Questions about the matrix below. Indices start at 0.
1) What is the entry at row 1, column 2?
2) What is the entry in the bottom-right corner?
3) What is the entry in the bottom-left corner?
4) What is the entry in row 0 and column 1?
5) What is the top-right entry?
6) What is the entry just left of the smallest entry?
7) What is the top-left entry?
8) What is the entry directly above the smallest entry?
[[124 116 135 127]
 [133 120 126 132]
 [126 130 131 130]
 [130 129 123 123]
 [129 129 128 130]
 [125 135 130 129]
 [124 135 131 129]
 [124 133 116 103]]
1) 126
2) 103
3) 124
4) 116
5) 127
6) 116
7) 124
8) 129

Read these off the array that follows.
1) Find the 1st entry in reading order.
2) Find the entry just right of the largest entry.
3) Find the bottom-right entry.
4) Find the top-right entry.
5) Find the third largest entry.
6) Find the third entry on the diagonal from the top-right corner.
7) Find the smallest entry in the first column.
8) Find the entry directly above 119.
[[130, 140, 130, 139, 135, 123, 132, 129, 129, 128, 121, 140, 126, 147, 127, 122],
 [152, 136, 124, 136, 122, 127, 125, 121, 134, 123, 135, 122, 132, 119, 124, 128],
 [123, 121, 130, 136, 114, 126, 123, 116, 126, 129, 127, 143, 136, 140, 134, 132]]
1) 130
2) 136
3) 132
4) 122
5) 143
6) 140
7) 123
8) 147

Questions about the grid below.
1) What is the largest entry?
2) What is the entry just right of 113?
3) What is the entry just left of 135?
4) What is the entry just right of 117?
5) What is the entry just right of 142?
[[128, 123, 133, 123, 110, 112, 116, 116, 125, 146], [126, 125, 128, 128, 126, 138, 148, 113, 115, 108], [127, 119, 128, 129, 114, 142, 108, 145, 135, 140], [122, 117, 143, 130, 130, 133, 143, 151, 116, 129]]
1) 151
2) 115
3) 145
4) 143
5) 108

[[126 130 139 138 115 128 113 136 130 119 127 127]
 [119 109 109 135 141 133 126 144 122 131 151 148]]
Which number is the second largest entry?
Answer: 148
The entry just right of 131: 151
The entry directly below 113 is 126
Which number is the smallest entry in the first row?
Answer: 113
The top-left entry: 126
Which number is the entry just left of 122?
Answer: 144
The 4th entry, reading row by row -> 138
Which number is the entry directly above 144?
Answer: 136

data = 132   99  126  128  139  128  120  127  134  137  139  127  116
The 2nd entry from the left: 99
What is the first entry from the right?
Answer: 116
The 1st entry from the left -> 132

[125 156 110 126 122 106]
The fourth entry is 126
Report the last entry.
106

((128, 144, 134, 133, 135, 125), (124, 134, 133, 129, 129, 133), (130, 131, 136, 139, 128, 125), (129, 125, 125, 133, 126, 128), (135, 127, 117, 132, 124, 125), (121, 130, 124, 135, 138, 123), (128, 127, 127, 129, 127, 128), (149, 152, 128, 118, 126, 146), (138, 125, 123, 132, 125, 125), (128, 129, 123, 135, 139, 121))
The entry just left of the largest entry is 149
Find the entry just right of 144.
134
Find the entry just left of 146.
126
The entry just right of the largest entry is 128
The entry just left of the smallest entry is 127
Find the minimum.
117

Read these off the table that follows.
1) Which number is the 1st entry, reading row by row?
2) Which number is the top-right entry?
3) Which number is the first entry of the largest entry's row?
4) Which number is the last entry, reading row by row?
5) Which number is the fifth-last entry, reading row by row?
6) Which number is the first entry in the row that holds the smallest entry?
7) Which number is the second entry on the diagonal from the top-right corner?
[[134 127 137 129 123 126 133 120 127 133 117 127]
 [121 128 137 141 125 137 130 121 143 132 104 136]
 [123 128 123 124 138 129 130 129 128 127 135 137]
 [133 121 133 130 125 122 128 126 120 128 124 130]
 [131 136 119 126 131 125 131 128 129 133 120 118]
 [147 125 143 132 122 129 117 134 121 118 130 121]]
1) 134
2) 127
3) 147
4) 121
5) 134
6) 121
7) 104

m =
[[128 128 128 129 128 129 129 128 129 128 128 128 128 127]
 [126 123 123 131 124 128 129 123 131 127 122 123 123 128]
 [125 127 131 129 126 126 127 126 129 127 129 130 131 129]
 [137 111 103 157 125 151 155 115 157 143 101 102 104 146]
 [128 125 124 130 127 130 130 126 130 129 124 124 124 129]
 [126 127 129 128 127 126 127 126 128 128 127 128 128 130]
 [128 128 128 128 128 128 128 128 128 128 128 128 128 128]
 [128 134 137 125 131 125 125 132 125 128 136 136 135 129]
 [130 137 140 124 133 126 124 136 124 128 140 140 139 128]
 [130 137 139 124 133 126 125 136 124 128 140 140 139 128]
 [129 126 125 130 127 130 130 127 130 129 125 125 125 129]]
Rows and columns are numbered from 0.
The entry directly above 135 -> 128
The entry in the bottom-right corner: 129
The top-right entry?
Answer: 127
The entry in the top-left corner?
Answer: 128
The entry just right of 135?
Answer: 129
The entry in row 1 and column 1 -> 123
The entry at row 0, column 2?
Answer: 128
The entry in row 1 and column 0?
Answer: 126
The entry in row 2 and column 0 -> 125
The entry directly above 104?
Answer: 131
The entry in row 0 and column 1 is 128
The bottom-left entry?
Answer: 129
The top entry of the column that holds the smallest entry is 128
The minimum is 101
The entry directly below the smallest entry -> 124
The entry at row 1, column 2 -> 123
The entry directly above the smallest entry?
Answer: 129
